Each row has a name. Each piece below is followed by the name of the row it came from, unless a question asks for something else. Each question is about the rows just above it.

j765: .17  -.77  .75  -.76
j773: .54  .58  -.75  .71
j483: -.67  .37  -.38  .33
j165: .31  -.53  .69  -.05
j416: -.02  -.76  -.60  .73
j915: -.72  .64  -.54  .58
j191: .70  -.07  .75  -.76
j801: .58  -.75  .54  -.50
j666: -.72  .31  -.79  .76
j43: .58  -.75  .54  -.63
j2: .31  -.53  .25  -.05
j969: -.47  .82  .10  -.03
Which row holds .58  -.75  .54  -.50? | j801
The row with .70  -.07  .75  -.76 is | j191
Which row holds .75  -.77 read backwards? | j765

j893: .50  -.50  .72  .52  -.65  .63  .70  -.46  -.42  -.62
j541: -.50  .64  .72  .52  -.65  .63  .70  .88  .23  .17
j758: -.27  -.73  -.21  .16  .85  -.13  .60  .88  .23  .17
j573: -.50  .64  -.50  -.72  .28  -.71  -.43  .27  .40  .70
-.50  .64  -.50  -.72  .28  -.71  -.43  .27  .40  .70 | j573
.50  -.50  .72  .52  -.65  .63  .70  -.46  -.42  -.62 | j893

j237: .36  .62  .29  -.61  .34  .48  -.19  .18  .29  -.11
j54: -.18  -.68  .35  .54  .21  -.12  .22  .40  -.10  .40
j118: .51  .49  .35  -.58  .44  .39  -.14  -.20  -.45  -.05
j143: .53  -.05  -.46  -.29  -.62  -.64  -.18  -.45  -.20  -.63
j268: .46  .45  .41  -.52  .48  .43  -.10  .22  .40  .00
-.45  -.20  -.14  .39  .44  -.58 is which row, read backwards? | j118
Which row holds this, read backwards? .40  .22  -.10 | j268
-.14  .39  .44  -.58  .35  .49  .51 is which row, read backwards? | j118
Which row holds this, read backwards? -.46  -.05 | j143
Which row holds this, read backwards? -.11  .29  .18  -.19 | j237
.53  -.05  -.46  -.29  -.62  -.64  -.18  -.45  -.20  -.63 is in which row? | j143

j272: -.39  -.51  .42  .65
j563: .13  .00  -.37  -.31
j236: .13  -.12  -.30  -.34
j623: -.30  .13  -.12  -.10
-.37  .00  .13 is which row, read backwards? | j563
Which row holds -.12  .13  -.30 read backwards? | j623
Which row holds this, read backwards? -.30  -.12  .13 | j236
Which row holds this, read backwards? -.37  .00 | j563

j405: .26  .20  -.43  -.49  -.48  .71  -.61  .24  .73  .69  .84
j749: -.04  -.13  -.35  -.49  -.26  .56  -.46  -.51  .38  .74  .50
j591: -.01  .04  .37  .37  -.55  -.54  .36  .00  -.55  -.59  -.64
j653: .57  .55  -.04  -.11  -.35  -.49  -.26  .56  -.46  -.51  .38
j589: -.40  -.37  .37  .41  -.62  .61  .44  -.39  .61  .59  -.10
j93: .66  .71  .80  .74  -.40  -.63  .60  .68  -.60  -.65  .09
j5: .45  .40  -.14  -.20  -.69  .60  -.35  .43  .63  .55  .83
Which row holds -.35  -.11  -.04  .55  .57 read backwards? | j653
-.65  -.60  .68  .60  -.63  -.40  .74  .80  .71  .66 is which row, read backwards? | j93
Which row holds this, read backwards? .38  -.51  -.46  .56  -.26  -.49  -.35  -.11  -.04 | j653
-.04  -.13  -.35  -.49  -.26  .56  -.46  -.51  .38  .74  .50 | j749
Which row holds .59  .61  -.39  .44  .61 read backwards? | j589
.57  .55  -.04  -.11  -.35  -.49  -.26  .56  -.46  -.51  .38 | j653

j346: .27  .30  -.71  -.25  .87  .10  -.80  -.04  .33  -.11  .80  -.84  .53  .32  -.88  -.82
j620: -.60  -.20  -.12  -.26  -.57  .43  -.09  .53  -.03  .52  -.47  -.03  -.25  -.04  .02  -.05
j729: -.85  -.90  -.75  .62  .49  .76  -.80  -.04  .33  .69  .76  -.20  -.60  -.21  -.12  -.26
j571: .22  .25  -.49  .19  .04  .28  -.53  .28  .18  .23  .04  -.54  .26  .18  -.54  -.53
.27  .30  -.71  -.25  .87  .10  -.80  -.04  .33  -.11  .80  -.84  .53  .32  -.88  -.82 is in which row? | j346
Which row holds this, read backwards? -.21  -.60 | j729
Which row holds this, read backwards? -.60  -.20  .76  .69  .33  -.04  -.80  .76  .49 | j729
-.26  -.12  -.21  -.60 is which row, read backwards? | j729
Which row holds this, read backwards? -.12  -.21  -.60  -.20 | j729
-.80  .10 is which row, read backwards? | j346

j429: -.30  -.04  -.30  -.12
j868: .26  .29  -.29  .07
j126: .36  -.30  -.05  .06
j723: -.20  .60  -.59  -.68
-.30  -.04  -.30  -.12 | j429
-.05  -.30  .36 is which row, read backwards? | j126
Which row holds this, read backwards? -.05  -.30 | j126

j173: -.06  -.08  -.67  -.49  -.44  -.08
j152: -.04  -.07  -.64  -.37  -.37  -.15
j116: -.06  -.06  -.64  -.15  -.37  -.37
j38: -.49  -.45  -.05  -.08  -.01  .08
Which row holds this, read backwards? -.64  -.07 | j152
Which row holds -.15  -.37  -.37  -.64 read backwards? | j152
-.44  -.49 is which row, read backwards? | j173
Which row holds -.45  -.49 read backwards? | j38
Which row holds this, read backwards? -.05  -.45  -.49 | j38
-.01  -.08  -.05  -.45 is which row, read backwards? | j38
Which row holds -.37  -.15  -.64 read backwards? | j116

j484: .26  .11  -.16  -.12  .32  -.03  -.43  -.11  -.14  -.19  -.12  -.01  -.26  -.25  .28  .15  -.22  .07  .33  -.08  -.15  .19  .10  -.29  .06  -.20  -.21  .20  -.32  .03
j392: .10  -.16  .20  -.04  .01  .06  .04  .07  .05  -.07  -.04  .26  .00  -.16  .11  -.28  -.42  .23  -.05  .06  .07  -.11  .08  -.48  -.02  -.03  -.06  .02  .05  .13
j996: .26  -.16  -.16  -.04  .32  -.03  -.43  -.11  -.14  -.19  -.12  -.01  -.26  -.25  .28  .15  -.22  .07  .33  -.08  -.15  .19  .08  -.29  .06  -.20  -.21  .20  -.32  .03
.26  -.16  -.16  -.04  .32  -.03  -.43  -.11  -.14  -.19  -.12  -.01  -.26  -.25  .28  .15  -.22  .07  .33  -.08  -.15  .19  .08  -.29  .06  -.20  -.21  .20  -.32  .03 | j996
The row with .26  .11  -.16  -.12  .32  -.03  -.43  -.11  -.14  -.19  -.12  -.01  -.26  -.25  .28  .15  -.22  .07  .33  -.08  -.15  .19  .10  -.29  .06  -.20  -.21  .20  -.32  .03 is | j484
Which row holds this, read backwards? -.29  .08  .19 | j996

j356: -.39  .26  -.59  -.15  -.04  .34  .05  .07  -.19  .03  .53  -.39  .26  -.60  -.15  .00  .65  .30  .35  .09  -.48  -.13  .07  -.19  -.15  .02  .46  -.13  .44  -.06  -.03  .22  -.02  -.50
j790: .30  .34  .09  -.10  -.04  .34  .05  .07  -.19  .03  .53  -.39  .26  -.60  -.15  .00  .65  .30  -.06  .27  -.05  -.61  .01  .28  -.16  -.11  -.50  .02  -.32  .03  -.03  .53  .34  .64
j246: -.26  -.16  -.14  -.10  -.04  .34  .05  .07  -.19  .03  .53  -.39  .26  -.60  -.15  .00  .65  .30  -.06  .27  -.05  -.61  .01  .28  -.16  -.11  -.50  .02  -.32  .03  -.03  .53  -.06  .07
-.26  -.16  -.14  -.10  -.04  .34  .05  .07  -.19  .03  .53  -.39  .26  -.60  -.15  .00  .65  .30  -.06  .27  -.05  -.61  .01  .28  -.16  -.11  -.50  .02  -.32  .03  -.03  .53  -.06  .07 | j246
.09  .35  .30 is which row, read backwards? | j356

j28: .28  -.28  .09  -.12
j454: -.60  .04  .25  -.28
j71: -.50  .03  .21  -.24
j375: .05  .21  -.24  -.37
Which row holds this, read backwards? -.24  .21  .03 | j71
-.28  .25 is which row, read backwards? | j454
Which row holds -.24  .21  .05 read backwards? | j375
Which row holds this, read backwards? .04  -.60 | j454

j332: .60  .43  .30  -.07  .85
j730: .47  .57  .26  -.12  .81
j823: .66  -.49  .71  .41  .06
j65: -.52  -.37  -.69  -.76  -.19
j21: -.54  -.35  -.72  -.75  -.20
j260: -.56  -.37  -.80  -.63  -.23
j9: .42  -.71  .54  .32  -.15
j231: -.50  .77  .40  -.55  -.31
j989: -.59  -.33  -.75  -.78  -.22
j863: .46  .57  .25  -.13  .81
Which row holds this, read backwards? -.72  -.35  -.54 | j21
Which row holds -.23  -.63  -.80 read backwards? | j260

j498: .53  .36  -.38  -.28  -.49  .37  -.63  -.43  .39  .49  .53  -.51  -.33  -.48  -.63  .36  .57  -.47  .48  -.62  .24  .36  .70  .25  .27  -.43  -.45  -.36  .31  -.29  -.37  -.36  -.20  -.33  .41  -.34
j411: .36  .57  -.47  .51  -.62  .24  .36  .70  .25  .27  -.43  -.07  .63  .48  .30  -.36  -.44  .65  -.44  .40  -.56  -.53  -.25  -.66  -.59  .36  .66  -.59  .62  -.41  -.76  -.31  -.19  -.27  .42  -.51
j651: .29  .52  .43  .57  .30  -.41  .54  .36  -.28  -.44  -.28  -.07  .63  .48  .30  -.36  -.44  .65  -.44  .40  -.56  -.53  -.25  -.66  -.59  .36  .66  -.59  .62  -.41  -.76  -.31  -.19  -.27  .42  .46
Which row holds this, read backwards? -.43  .27  .25  .70  .36  .24  -.62  .48  -.47  .57  .36 | j498
Which row holds .36  .54 read backwards? | j651
Which row holds this, read backwards? -.53  -.56  .40  -.44  .65  -.44  -.36  .30  .48  .63  -.07  -.28 | j651
The row with .36  .57  -.47  .51  -.62  .24  .36  .70  .25  .27  -.43  -.07  .63  .48  .30  -.36  -.44  .65  -.44  .40  -.56  -.53  -.25  -.66  -.59  .36  .66  -.59  .62  -.41  -.76  -.31  -.19  -.27  .42  -.51 is | j411
Which row holds -.51  .53  .49  .39  -.43 read backwards? | j498
-.28  .36 is which row, read backwards? | j651

j353: -.27  -.21  -.06  -.15  .94  -.08  -.23  .14  -.36  -.17  .16  -.10  -.12  -.42  -.41  -.21  .27  .47
j945: -.27  -.21  -.06  -.15  .94  -.08  -.23  .14  -.36  -.17  .16  -.10  -.12  -.42  -.41  -.21  -.47  -.24
j351: .08  -.18  -.15  .07  -.38  .56  -.04  -.15  -.23  .11  .13  .26  .21  -.22  .10  -.08  -.20  .26
j252: .94  -.08  -.21  -.06  -.27  -.15  .01  -.80  .17  .04  -.02  .01  -.02  .04  .60  -.17  .13  .25
j197: -.06  .02  .26  -.37  .37  -.04  .25  .04  .31  -.07  -.49  -.29  -.05  .05  .19  -.14  .69  -.08
j330: -.32  .30  .14  .25  -.04  -.37  .04  .31  .37  -.07  -.32  -.18  -.08  .19  -.16  .31  .25  -.19
j795: -.07  .10  -.37  .22  -.04  .08  -.30  .27  -.43  -.17  -.04  -.03  -.11  .19  -.34  .19  -.52  -.23
j673: -.19  .54  .08  .10  .02  -.34  -.07  .33  .11  -.03  -.15  -.03  -.07  .49  -.01  .37  .02  -.15
-.27  -.21  -.06  -.15  .94  -.08  -.23  .14  -.36  -.17  .16  -.10  -.12  -.42  -.41  -.21  .27  .47 | j353
Which row holds .25  .13  -.17  .60  .04  -.02 read backwards? | j252
Which row holds this, read backwards? -.07  .37  .31  .04  -.37  -.04  .25 | j330
-.32  -.07  .37  .31  .04  -.37  -.04  .25  .14  .30  -.32 is which row, read backwards? | j330
Which row holds this, read backwards? .22  -.37  .10  -.07 | j795

j250: .40  .08  -.18  .38  .24  -.16  .43  -.03  -.19
j987: -.41  -.04  -.05  -.32  .20  .50  .05  -.19  .16
j30: -.40  -.04  -.11  -.29  .31  .51  .25  -.22  .15
j474: .00  -.22  .14  .40  .59  -.18  -.15  .07  -.15
j348: -.18  .30  .18  .16  -.46  -.08  -.62  -.24  -.12
j469: .17  -.52  .07  -.31  -.14  -.18  .34  .76  .17
j676: -.40  -.15  .17  -.39  -.30  .10  -.46  .12  .20
j441: .42  -.04  .08  .31  -.24  -.55  -.25  .21  -.16
j203: .43  .22  -.18  .41  .22  -.22  .35  -.14  -.21
j937: .00  -.22  -.18  -.15  .40  .07  .59  .14  .11
j144: -.42  -.17  -.59  .07  .17  .25  .28  .61  .17
j632: .16  -.20  -.20  -.02  .47  .03  .62  .14  .07
-.15  -.18  .59  .40  .14  -.22  .00 is which row, read backwards? | j474
.14  .59  .07  .40  -.15  -.18  -.22  .00 is which row, read backwards? | j937

j685: .10  -.21  -.59  .34  .46  .61  -.29  .49  -.31  -.03
j721: .11  -.56  .12  -.27  .28  .18  -.23  -.13  -.60  .45
j16: -.30  -.16  -.35  .33  .47  -.21  .23  .12  .26  -.22
j282: -.12  .47  -.16  -.35  -.21  .33  .06  .11  -.03  .49
j66: .47  .48  -.05  .61  .03  -.35  -.32  -.24  .18  .42
j528: -.12  .03  -.05  .61  .48  .33  .06  .25  -.03  .49
j716: .15  -.33  .04  .22  .13  .16  -.19  .00  .12  .00
Which row holds this, read backwards? .33  -.21  -.35  -.16  .47 | j282
.49  -.03  .25 is which row, read backwards? | j528
Which row holds this, read backwards? .46  .34  -.59  -.21  .10 | j685
.03  .61  -.05  .48 is which row, read backwards? | j66

j496: -.06  .25  -.29  .49  .08  -.44  .01  .70  -.42  -.08  -.38  -.23  -.20  -.23  .72  .51
j507: -.57  .29  -.33  -.21  .21  -.23  -.06  .27  -.29  .49  .08  -.44  .47  -.51  -.22  -.33
j711: -.29  .49  -.05  -.09  .20  .27  -.23  .49  -.29  -.06  -.01  -.01  -.18  -.23  .27  .31
j78: -.57  .29  -.33  -.21  .21  .27  .01  .70  -.44  -.41  .13  -.07  -.20  -.22  -.29  .02
Which row holds this, read backwards? -.23  .27  .20  -.09  -.05 | j711
Which row holds this, read backwards? -.06  -.29  .49  -.23  .27 | j711
Which row holds this, read backwards? -.33  -.22  -.51 | j507
Which row holds -.44  .08  .49  -.29  .27  -.06 read backwards? | j507

j596: .13  -.21  -.21  -.64  -.14  .55  .54  .12  .24  .41  -.45  .44  .66
j379: .25  .24  -.43  .39  -.09  -.54  .54  .30  .51  .42  -.33  .51  .46
j372: .25  .24  -.43  .39  -.09  .47  .54  .30  .51  .42  -.33  .51  -.34
j293: .25  .24  -.43  .39  -.09  .47  .54  .30  .51  .42  -.33  .51  .46
j419: .13  -.21  -.21  -.64  -.14  .55  .05  -.32  -.48  .10  -.60  -.03  .60
j719: -.64  -.14  .54  .54  .49  .04  -.09  -.13  -.25  .01  .34  -.11  .28
.25  .24  -.43  .39  -.09  .47  .54  .30  .51  .42  -.33  .51  .46 | j293
.13  -.21  -.21  -.64  -.14  .55  .54  .12  .24  .41  -.45  .44  .66 is in which row? | j596
Which row holds .54  .55  -.14  -.64 read backwards? | j596

